These are the activations of a small neural network, seen along a few directions. Each row is one input.
Each table varies a few parts of the input and shows all the possible inputs, shuffled.
Descriptions start from the smaller parts, as in this example, which fits no table here: one of 3 separate values, together with either a single point or one of 11 places along a line or (one of 6 places along a line, together with one of 8 places around a ring).
Shared parts are said once, and a part with two or three values counts as separate values.
(in the rows, 128 means zero)

Other details of the inputs vary at random and push rows far along two fixed directions, the same in every table; ignore that.

A family of inputs:
r1: [ 61 191 130  43 114 132 118 200  78 172 128 106  68  69 109]
r2: [153  52 118 172  83 132 128  46 183 120 149  94 200 115 117]
r3: [179 183 166 135 215 102 135 171  71  88 114 192  99 201 194]
r4: [123  66 116 151  73 135 110  65 182 138 134  78 177  96  93]
r5: [183 121 146 186 183 124 148 127 125  90 109 196 140 204 157]
r6: [ 91 183 129  59 137 117 114 170  94 156 142 118  85 101 123]
r7: [168 161 161 130 195 117 136 151  78  98 105 162 115 176 181]
r8: [125  65 112 151  82 148 132  68 167 133 136  93 181  98 108]
r9: [144  57 115 165  88 130 123  57 181 122 148  94 183 116 119]
r10: [137  87 139 116 101 145 110  62 139 140 134  61 186 103 125]
r11: [ 43 178 102  73 103 127 126 210 114 169 131 130  51  76  75]
r12: [176  56 149 149 105 139  97  22 164 124 127  61 226 135 125]
r13: [125  67 113 154  83 142 124  65 172 132 136  82 176  96 116]
r14: [ 33 180  96  67  89 138 138 208 107 176 137 123  57  54  82]
r15: [ 52 198 121  31 122 133 116 196  80 180 132 103  62  65 103]
r16: [178 162 147 173 201 116 151 169 107  84  97 215 102 219 170]
r17: [ 57 179 108  85 106 127 133 205 112 164 129 141  65  85  81]
r18: [154  49 118 172  86 135 128  46 180 119 149 103 198 120 118]
r19: [ 65 154 104  92  84 129 125 172 133 164 129 115  92  75  76]
r20: [207 164 160 156 225 110 139 152  87  82 120 188 119 221 199]
r21: [158  91 144 128 116 131 108  62 143 127 145  79 188 127 135]
r22: [173 172 140 165 198 109 158 176 101  83 117 218  87 209 181]
r23: [117 123 140  94 102 130  99 115 123 151 125  84 145  99 106]
r24: [155  52 118 172  85 130 119  42 187 114 147  88 191 118 123]
r25: [ 47 175  96  73  90 138 135 195 112 164 129 120  61  67  92]
r26: [ 60 156 102  89  95 138 132 172 124 159 132 114  76  71  98]
r27: [ 29 187  94  57  84 137 132 210 107 174 133 117  43  52  83]
r28: [ 68 199 130  46 121 119 113 206  81 165 143 121  63  82 113]
r29: [124  73 113 148  91 144 134  79 160 132 133 101 168 105 113]
r30: [199 136 145 195 198 109 159 134 121  78 120 208 132 219 187]
r31: [125  93 114 147  94 138 136  91 155 132 130 106 161 109 121]
r32: [183 147 147 178 196 116 147 149 117  82  99 203 113 214 167]
r33: [197 162 174 154 219 106 129 149  80  83  94 187 122 215 188]
r34: [126  70 111 150  75 130 117  65 180 133 153  82 172  94 108]
r35: [151 164 135 154 191 114 157 179 100 100 127 210  85 188 161]
r36: [122  61 110 150  78 143 124  64 172 136 137  82 177  95 110]
r37: [163 185 153 124 206 120 127 184  80 110 105 175  92 190 161]
r38: [200 138 167 151 209 118 121 107 104  96 104 164 151 210 177]
r39: [158  32 121 177  80 141 116  28 194 121 131  83 217 120 103]
r40: [189 140 144 183 192 112 151 135 120  75 120 202 119 211 184]
r41: [ 36 182 100  65  88 128 120 207 118 174 132 119  47  60  69]
r42: [144  82 127 120  97 146 111  66 148 138 133  55 185  97 122]
Description of these inputs: one of 3 separate values, together with either a single point or one of 4 places along a line or one of 9 places around a ring.
Question: The inputs of r17 and r14 match in every part but the choice among 3 separate values. If r16 is changed in the same way as r17 into r14, which row does it become?
Answer: r25
Question: The inputs of r12 and r21 match in every part but the choice among 3 separate values. If r11 is changed in the same way as r12 into r21, which row does it become?
Answer: r9
Question: Change only the place on the line of 4 in r6. List by row number the other rows that result.
Answer: r3, r21, r28

A family of inputs:
r43: [151  41 132 135  57 148  90  23 185 147 130  40 234  98  77]
r44: [146 150 129 171 181 131 169 169 112 101 121 208  91 180 168]
r45: [166 165 157 153 194 117 125 165 100  98  83 184  99 199 151]
r46: [125  26  95 168  37 149 132  25 199 130 139  68 210  78  98]
r47: [ 82 155 119  78 123 132 133 163  98 150 147 124  85  94 128]
r48: [200  71 154 177 156 126 138  52 135  94 137 132 195 165 180]
r49: [ 78 165 115  75 102 130 128 170 100 155 144 100  86  74 131]
r50: [173 175 151 140 188 101 125 168  95  94 126 174  99 190 180]
r51: [129 151 120 154 156 112 144 167 131 119 139 181  97 161 124]
r52: [178 111 133 196 156 110 145 121 156  85 118 184 138 193 151]
r53: [ 64 154 113  58  90 119 100 161 122 166 160  98  88  70  85]
r54: [ 76 122  93 123  92 141 147 140 143 152 153 116 112  80  98]
r55: [ 90 151 126  86 116 154 131 160 100 160 117 113 115  95 104]
r56: [157 142 149 159 182 139 143 141  99  99  86 165 116 176 164]
r57: [ 53 152  91  91  64 121 124 175 145 158 138 123  79  68  63]
r58: [ 97 154 130  83 115 114 107 156 115 151 152 120 102  91 104]
r59: [175  65 143 179 139 145 129  44 152 105  98 111 201 158 153]
r60: [179 127 157 156 169 118 149 110 102  90 128 155 151 172 190]
r61: [149 129 145 144 152 121 113 117 132 117  98 139 137 164 128]
r62: [105 175 120 128 147 113 142 201 122 128 134 188  62 147 119]
r63: [184 122 144 156 188 128 149  99 115  96 136 153 149 181 188]
r64: [101 144 129  85  85 111 103 134 126 145 151  93 125  83 103]
r65: [151  35 123 147  61 145  87  26 191 137 119  36 222  95  79]
r66: [ 92 136 128  91  98 129 104 139 130 168 120  98 125  93  78]
r67: [ 87 177 131  90 147 141 138 189  85 159 106 148  88 112 119]
r68: [158 151 136 130 174 124 146 135 105 108 129 146 114 159 185]
r69: [ 73 170 105  55  88 118 102 165 127 164 152  80  85  65  94]
r70: [128  99 119 111  93 125 100  75 162 142 160  70 163  99 102]
r71: [185  64 123 212 131 134 158  67 167  85 122 152 181 168 164]
r72: [110 159 130 108 157 146 140 180  89 136  97 142  92 130 131]
Question: What do these inputs look like to the network?
Answer: one of 2 separate values, together with either one of 4 places along a line or one of 5 places around a ring or one of 6 places around a ring
Question: Change only the choice among 2 separate values in r58. List by row number the other rows that result.
Answer: r48
Question: Start at r43 and move only the place on the ring of 5, one step at a time. The first step leads to r66. Which rows follow, in order?
Answer: r61, r45, r65
